W =
55	55	28	50	47	71	69	44
50	33	50	53	52	44	75	46
54	89	69	41	22	60	64	66
64	62	47	72	54	42	43	41
53	63	37	67	66	48	58	52
36	26	42	58	65	68	43	59
53	76	66	66	75	55	84	56
46	67	55	60	56	50	83	40
52	6	64	63	65	60	36	64
59	45	59	55	43	63	60	42
60	25	55	57	62	58	42	65
52	72	44	42	47	52	18	41
45	27	44	37	54	44	50	70
62	65	43	63	48	47	71	47
59	66	58	50	25	63	45	69
Report the top-left entry.
Answer: 55
Report the entry directly below the largest entry.
Answer: 62
Report the second entry from the end, reading row by row.
Answer: 45
Report the 5th entry from the end, reading row by row.
Answer: 50
The entry just left of the smallest entry: 52
The largest entry: 89
Report the entry just right of the smallest entry.
Answer: 64
The entry directly above the largest entry: 33
Report the last entry of the largest entry's row.
Answer: 66
Report the third largest entry.
Answer: 83
Report the smallest entry in the last column.
Answer: 40
Report the largest entry in the first column.
Answer: 64
Report the bottom-right entry.
Answer: 69
Report the top-right entry.
Answer: 44
The entry just left of 70 is 50
The entry just right of the largest entry: 69
The entry just left of the largest entry: 54
Report the largest entry in the last column.
Answer: 70
Report the 4th entry from the end, reading row by row.
Answer: 25
Report the last entry in the row that holds the smallest entry.
Answer: 64
The 2nd smallest entry -> 18
Report the bottom-left entry.
Answer: 59
The bottom entry of the column that holds the largest entry -> 66
The top entry of the column that holds the smallest entry is 55
The smallest entry in the first column: 36
The entry directly below the smallest entry: 45

((-210.814, -152.587, -79.539, -15.384, -25.654, -138.622, -40.623, -124.970, 49.680), (-109.438, -85.951, -47.202, -65.042, 51.423, -156.434, -99.638, -82.121, -25.531), (-156.440, -70.040, 22.348, -39.139, 159.220, -117.457, -82.175, -50.697, -99.983), (-206.666, -132.683, -45.729, -20.086, 33.484, -127.129, -48.056, -102.884, 3.868), (-150.451, -95.500, -30.121, -44.975, 72.078, -139.228, -78.510, -81.232, -34.190), (-161.558, -114.342, -55.713, -39.017, 26.818, -144.787, -70.045, -99.309, 1.743), (44.558, -40.961, -105.769, -137.956, -11.892, -221.796, -174.480, -81.391, 1.296), (-137.962, -49.575, 41.174, -46.519, 193.940, -115.412, -94.222, -36.569, -128.323))
The 3rd smallest entry -> -206.666
Give the entry just right of -78.510.
-81.232
The entry just right of -39.017: 26.818
The largest entry is 193.940
Give the entry just right of -144.787.
-70.045
Give the second smallest entry.
-210.814
The entry just left of the smallest entry: -11.892
Give the entry just left of -79.539.
-152.587
The entry just right of -40.961: -105.769
The third entry in reading order: -79.539
The entry just left of 33.484 -> -20.086
The third largest entry is 72.078
Give the entry just right of 159.220.
-117.457
The entry just left of the largest entry is -46.519
Give the minimum.
-221.796
Give the entry just right of -40.623.
-124.970
The second largest entry: 159.220
Give the entry just left of -78.510.
-139.228

0	-13	33	-3	-3	10	2	-17
14	-23	53	-9	-4	24	11	-21
30	23	8	54	27	-20	-16	6
-1	-19	43	-20	-8	29	18	-14
-7	18	-31	-15	2	15	22	32
-13	13	-27	-19	-2	15	21	26
2	12	-18	-4	4	7	12	21
-5	11	11	37	11	-26	-23	-14
4	-19	44	-7	-5	17	7	-20
-21	20	-34	-21	-1	17	26	33
4	-19	41	-11	-6	19	8	-19
26	13	-3	26	16	-8	-5	11
7	-19	43	-8	-4	19	8	-19
Read off the entry in the bottom-right corner.
-19
The fifth-last entry, reading row by row -> -8
The bottom entry of the column that holds the smallest entry -> 43
The third entry on the main diagonal is 8
The largest entry in the first row is 33
Read off the entry directly above -9.
-3
Read off the smallest entry in the last column.
-21
The 3rd smallest entry is -27
Read off the last entry of the largest entry's row.
6
Read off the bottom-left entry.
7
The entry just right of -18 is -4
The second entry on the diagonal from the top-right corner is 11
The last entry in the row that holds the smallest entry is 33
Read off the entry just right of the largest entry.
27
The first entry in the row that holds the largest entry -> 30
The maximum is 54
The entry directly above the largest entry is -9
The entry directly below the largest entry -> -20
The entry directly above 32: -14
The entry just right of 20: -34
The entry in the top-left corner is 0
The fourth entry from the end, reading row by row -> -4
Read off the top-right entry.
-17
The entry just right of 22 is 32
Read off the entry just left of -2.
-19
The third entry on the diagonal from the top-right corner: -20
